Each row below holds a small network's activations on one input, seen along a few directions.
In each table, some parts of the input vary, and every possible input appears once, in random order.
A made-up example of a description, with smaller parts first: one of 6 places along a line, together with either a single point or (one of 2 separate values, together with one of 5 places around a ring) or one of 11 places around a ring.
Shared parts are said once, and a part with two or three values counts as separate values.

A family of inputs:
r1: [ -1 -41  35 -21 -12  26 -54 -12 -25  -4 -39  19 -17 -61  16]
r2: [ 14  -5  29   2 -11 -18 -25 -47 -48  26 -38  -3 -20 -21  22]
r3: [ 24  28 -27 -33  60 -20  70   8  41  14  60 -47  33  -5  11]
r4: [  1  43 -38 -52   7   8  46 -92 -17  53  21 -25   9 -60  18]
r5: [-29  53 -55  -5 -40  26  -9 -17  11   4  17 -42  62  63  -9]
r6: [-14   8  13  47 -55  37 -38  25  14 -30   4  43  17   7 -20]
r7: [ 26  35 -30 -26  59 -11  91  -5  46  26  64 -39  13 -13  11]
r8: [ 19 -15  36   5  -9   0 -36 -42 -48  24 -28  -4  -7 -29  18]
r9: [-11  22  10  61 -46  12 -22  -1  -3 -10   1  23  16  37 -25]
r10: [  0  18 -36 -56   4  11 -22 -57 -34  37 -16 -61  45  -6  37]
r11: [-30  78 -56  -1 -37  23  58 -51  29  20  56  -7  25  10 -30]
r12: [ 26  10 -29 -30  56  -7  23  30  29  11  25 -73  49  38  29]
r13: [ 42 -37  46  18  33   7  -8  68  33 -22  15   4   0 -13  15]
r14: [ -1  35 -27 -64   1   1  23 -82 -22  43  21 -41  23 -49  14]
r15: [ 38 -18  26  13  44 -44  33  37  16   0  -5  -4 -23  30   3]
r16: [ 41 -12  37  28  41 -37  19  38  17  -1   2 -16 -14  25  14]
r17: [-19 -37   0 -34  -4   2 -27 -15 -43   1 -40  17 -41 -49   0]
r18: [-15  33   3  58 -47  -6 -11  -5  -2  -9  -9  24   4  45 -20]
r19: [-48   5 -27  22 -39  -3  -6  18   3 -18 -10  45 -20  33 -37]
r20: [ 18 -16  42   0 -12  17 -45 -32 -41  13 -21   7  -5 -51  18]
r21: [-35  51 -50   0 -41  21  22 -32  11   0  33 -35  53  49 -14]
r22: [-17  27  -8  43 -43 -13   3  -5  -3  -7 -16  36  -5  50 -32]
r23: [ -8 -16   7 -28   0 -23 -15 -40 -48  21 -42  15 -43 -16  11]
r24: [-12  22  16  56 -47  29 -31   9   5 -21   8  35  18  15 -24]
r25: [ 44 -23  50  27  41  -1  -1  52  25 -14  19  -5   1  -5  11]
r26: [ 24 -49  42   6  41   8 -10  74  41 -31   1   8 -11 -15   9]
r27: [ 45 -23  43  31  43 -18   8  42  16  -3  12 -16  -2  17  10]
r28: [ 12 -10  19 -12  -7 -26 -11 -47 -48  27 -45   9 -28 -16  11]
r29: [ 16 -30  39  -9 -19  25 -52 -17 -33   5 -25  16  -6 -59  22]
r30: [  6 -40   6  -8  50 -33  23  61  22 -10   2   6 -37  13  -2]
r31: [ 17 -53  19  -1  43  -5   0  69  36 -36   2   9 -28  -9   1]
r32: [-37  21 -19  28 -36 -10   0   2  -3 -13 -12  43 -19  50 -32]
r33: [-19 -32   0 -34  -2 -15 -21 -24 -43  16 -39  18 -43 -33   5]
r34: [-48   0 -27  22 -40  15 -13  27   3 -34 -11  44 -18  18 -42]
r35: [-31  -4   9  36 -48  38 -40  31  21 -39 -10  47   7   5 -26]
r36: [  7 -46   6  -8  49 -15  17  70  23 -26   0   5 -36  -3  -7]
r37: [ -8 -45  12 -28 -10  13 -44 -17 -30  -9 -37  20 -34 -55   8]
r38: [ 18 -24  13  -2  51 -41  29  45  17  -6  -1   3 -37  30   3]
r39: [ 20   8 -24 -25  56 -13  55  15  29   7  41 -66  41  25  26]
r40: [-33  72 -60  -3 -28  12  40 -35  23   7  48  -8  51  16 -25]
r41: [-38  -8 -14  29 -46  25 -30  25  16 -44  -8  48 -10  11 -34]
r42: [ -6  16 -31 -51   4   5  10 -72 -35  34  -1 -53  36 -20  33]
Q: What is each input in this table made of?
A: one of 3 separate values, together with either one of 4 places along a line or one of 10 places around a ring
Q: The inputs of r5 and r12 match in every part but the choice among 3 separate values. If r11 is changed in the same way as r5 into r12, which row does it become?
A: r7
Q: The inputs of r42 and r39 match in every part but the choice among 3 separate values. If r1 is changed in the same way as r42 into r39, which row does it become?
A: r26
Q: Change only the choice among 3 separate values in r41. List by row number the other rows that result.
A: r31, r37
Q: A walk changes only the place on the line of 4. It starts at r4 and steps to r14. List the rest of the walk in order.
A: r42, r10

A family of inputs:
r43: [ -6 -42  35  40 -25   5 -48  36  -8 -34 -41  46 -40   6 -17]
r44: [ -26   76  -52  -26  -53   18   20 -107  -22   42   13  -23   41   -4
   -1]
r45: [ -9 -34  36  54 -31  13 -48  49  -6 -33 -28  65 -28  12 -22]
r46: [ 26  16 -18 -30  56 -21  52  27  44  13  38 -43  16  22  12]
r47: [-16 -25  34  60 -34  12 -48  55  10 -47 -25  64 -24   8 -27]
r48: [ -1 -50  46  18  -3  -9 -35  30 -12 -24 -33  41 -39 -12  -1]
r49: [-45  63 -70 -44 -48  32  16 -94 -22  32  23 -30  44 -16  -6]
r50: [ 16 -53  40   8  10 -11 -32  32 -17 -19 -37  36 -38 -28   0]
r51: [ 32  13  -5 -26  50 -10  43  13  31  17  47 -55  26   5  16]
r52: [ 15 -55  46   9  18  -5 -39  25 -23  -7 -41  31 -50 -37  13]
r53: [ 19   9 -26 -18  63 -29  74  33  45   6  40 -40   7  33   8]
r54: [ 32  11  -6 -18  43   1  33   0  22  13  33 -59  43   2  31]
r55: [-37  71 -60 -25 -48   6  12 -99 -41  42  12 -33  42   9  -6]
Q: What is each input in this table made of?
A: either one of 3 separate values or one of 4 places along a line or one of 6 places along a line
Q: A walk changes only the place on the line of 6. It starts at r52 and steps to r50. List the rest of the walk in order.
A: r48, r43, r45, r47

A family of inputs:
r56: [-25   1  -4  32 -35  14 -22   0  -8 -22  -8   9  14  28 -16]
r57: [  6 -44   5 -15  42  -4  20  21  13 -15 -14   1 -30 -22  17]
r58: [  1   8   2  15   9 -35  37  53  33 -10  24   0   3  25  -3]
r59: [  6 -14  25  19 -12  -4 -38 -24 -45  17 -51  27 -27  -9  15]
r60: [ 28  67 -57 -27  39  22  47 -61  -2  66  48 -80  59  11  35]
r61: [ 27 -33  24 -20   5 -17  10  35  17 -14   8 -11 -17 -22  -6]
r62: [-30 -22  -5 -17 -13   4 -36   4 -34  -2 -19  29 -28 -23 -17]
r63: [23 -5 14 -2 25  4 -9 41 31 -6  3  2 12  4 12]
r64: [ -7  -8  29  22 -30  21 -30 -17 -16  -8  -7  27  -7 -33  -7]
r65: [-29  -1   8 -24 -41   0 -23  -1  18 -24 -15  30  -6  -4 -20]
r66: [  8 -11   8  24  22  -3   5  42  15 -16  17 -19  20  33   2]
r67: [  -9   79  -66  -19  -17   30   29 -102  -30   58   25  -40   67    0
   26]
r68: [-27  23 -14  28 -31  -5  13   1  10 -10   1  38 -17  28 -34]
r69: [ 30 -39  29 -16  37 -28  -3   8  -2 -13 -13 -15 -43 -18  -2]
Q: The inputs of r59 and r69 match in every part but one. If r64 is changed in the same way as r59 into r69, which row does it become?
A: r61
Q: What is each input in this table made of?
A: one of 2 separate values, together with either a single point or one of 6 places along a line
Q: Change only the choice among 2 separate values in r63. List by row number the other rows that result.
A: r65

A family of inputs:
r70: [-31 -20  -1   8 -51  52 -54 -13 -17 -29 -20  21  16 -35  -4]
r71: [-17   0 -14  26   9 -27  53  40  41 -27  13  32 -36  39 -33]
r72: [-15 -24   7 -23   1 -25  -3 -28 -45  17 -32  38 -66 -43  -9]
r73: [  1 -34  -8 -16  57 -44  43  52  12  -9  12  -5 -42  18 -12]
r74: [-55 -13 -25   5 -40  -6 -13 -26 -37 -12 -44  44 -45   2 -23]
r75: [-45  17 -27  10 -39 -15   0  22  12 -19 -10  56 -31  41 -49]
r76: [ -2  30  14  55 -44   4 -37  18   1  -6  -9  28  21  54 -19]
r77: [-24  14  -7  18 -44  48 -43  36  30 -30  13  33  26   3 -25]
r78: [ 43 -20  37  25  49 -30   5  47   5  -1  13 -36  10  31  16]
r79: [  5  -3   6  33   3  36  10  54  60 -39  37   9  20   2 -10]
r80: [-13  68 -65 -63  -6  39  43 -73  16  37  65 -75  81 -22  19]
r81: [ 27  13  27  70   3  -8  16  36  31 -16  14   4  15  53  -3]
r82: [ 11  86 -45 -26  -5  -6  46 -93 -12  57  41 -81  76  28  22]
r83: [ 32 -42  25 -40  39  19 -21  20  16  -4 -13 -13  -2 -55  38]
r84: [-30  75 -95 -64   3 -18  83 -85  -4  51  38 -54  21  12  -7]
r85: [ 22 -37  16 -12  49  15   0  65  33 -24  36 -30  15 -19   9]
r86: [ 53 -25  47  -4  39 -26 -15   2 -13  19 -36 -18  -7  -4  44]
r87: [ 11 -38  -1 -42  50 -38  23   8  -7  14 -36  14 -59 -18  18]
r88: [ 29 -13  54  15 -10 -11 -42 -34 -51  25 -30   5 -15 -27  17]
r89: [  8 -30  32 -21 -10  30 -44 -15 -25  -1  -9  14  -4 -81  10]
r90: [ -9  -4  21  44 -51  12 -50 -32 -44  -3 -42  13   6  19   3]
Q: What is each input in this table made of?
A: one of 3 separate values, together with either a single point or one of 6 places around a ring
Q: The inputs of r88 and r72 match in every part but the choice among 3 separate values. If r90 is changed in the same way as r88 into r72, which row does it become?
A: r74
Q: Change only the choice among 3 separate values in r82. List by row number the other rows that result.
A: r80, r84

A family of inputs:
r91: [ 12 -64  38  28  35 -39   3  44 -10 -26 -34  15 -61  16  -3]
r92: [-14 -33  31  22 -18 -27 -48  21 -45  -7 -44  51 -55   7 -25]
r93: [ -2  20 -41 -24  40 -34  68 -39 -10  32  24 -58   5  23  17]
r94: [ 24 -54  40   1  51  -5   2  90  41 -28   8  31 -44 -31   0]
r95: [ 57 -46  79  32  48  -7 -23  74  24 -14  -1   8 -10 -16  23]
r96: [-19 -21  27  44 -46  -9 -34 -16 -42 -13 -59  75 -57  -3 -24]
r97: [ 38 -44  55  24  55 -50  13  71  15  -7 -17  28 -61   7  -1]
r98: [-39  38 -54 -57 -21  17   6 -49 -11  20  32 -26  29 -24 -16]
r99: [-15  11 -53 -48  36   9  59 -21  17   7  45 -56  25 -16  14]
r100: [  0 -74  22   5  29   6  -6  66  15 -47 -12  18 -41 -24  -4]
r101: [-11  61 -20  -2 -57  38  -8 -97 -24  32  10 -33  45 -17  15]
r102: [-18  34 -59 -61   9  18  27 -37  20  18  13 -29  27 -10  12]
r103: [-49  50 -55 -35 -51  32  20 -84  -5  15  14  -4  27 -34 -12]
r104: [-27 -44  15   0 -22  19 -58  42 -18 -26 -21  53 -37 -33 -27]
r105: [-27  17   0 115 -43   9 -12 111  69 -79  20  61  10  97 -64]
r106: [ -6 -53  16  -7  -2  12 -37  54  18 -31 -41  48 -38 -19   1]
r107: [  0  47 -19 -24 -28  19 -18 -59 -31  36  24 -52  57  -9   7]
r108: [ 34  35 -20 -35  55 -48  78 -18  16  39  41 -45   6  18  10]
r109: [-32 -32  12  22 -51  36 -44   4 -14 -31 -36  77 -41 -42 -24]
r110: [ 22  43 -24 -29   1  18   4 -46  -2  33   4 -53  59   3  34]
r111: [  7 -42  32  15   4 -32 -29  32  -8 -12 -63  45 -58  21   3]
r112: [  6 -35  56  30 -25  14 -83  25 -37 -16 -28  32  -2 -16  -1]
r113: [ -4  44 -47 -37  13 -25  36 -54  -9  42  -7 -29   8  30  16]
r114: [ 27 -44  56  22  -4   8 -62  37  -1 -21 -48  27  -2  -3  27]
r115: [-32  60 -45 -12 -50 -11  33 -99 -37  38  -5  -3  10   5  -6]
r116: [ 56  32   2 -23  48  -2  39 -15  29  36  55 -71  50  -6  28]
r117: [ 32 -65  63  35  27   1 -31  49  -3 -36 -19  -3  -5  -8  21]
r118: [-23  48 -44 -34 -19 -26  18 -63 -42  44  11 -24  13  15 -11]
r119: [-39  92 -64  51 -46  21  58  24  73 -19  78 -12  72 117 -50]
r120: [ 24  17 -19 -14  29   8  35 -32  -2  25  35 -80  58  -3  33]
r121: [ -1 -23  51  53 -51  35 -73 -15 -30 -19 -40  54 -11 -24   2]
r122: [ 19  26 -32 -58  52  -4  66  -2  45  15  63 -45  22 -20   8]
Q: What is each input in this table made of?
A: one of 2 separate values, together with either a single point or (one of 3 separate values, together with one of 5 places along a line)
Q: The inputs of r101 and r121 match in every part but the choice among 2 separate values. If r120 is changed in the same way as r101 into r121, which row does it become?
A: r117
Q: Change only the place on the line of 5 in r115. List by row number the other rows that result.
A: r93, r108, r113, r118
Q: Change only the choice among 3 separate values in r100. List by row number the other rows that result.
A: r91, r117
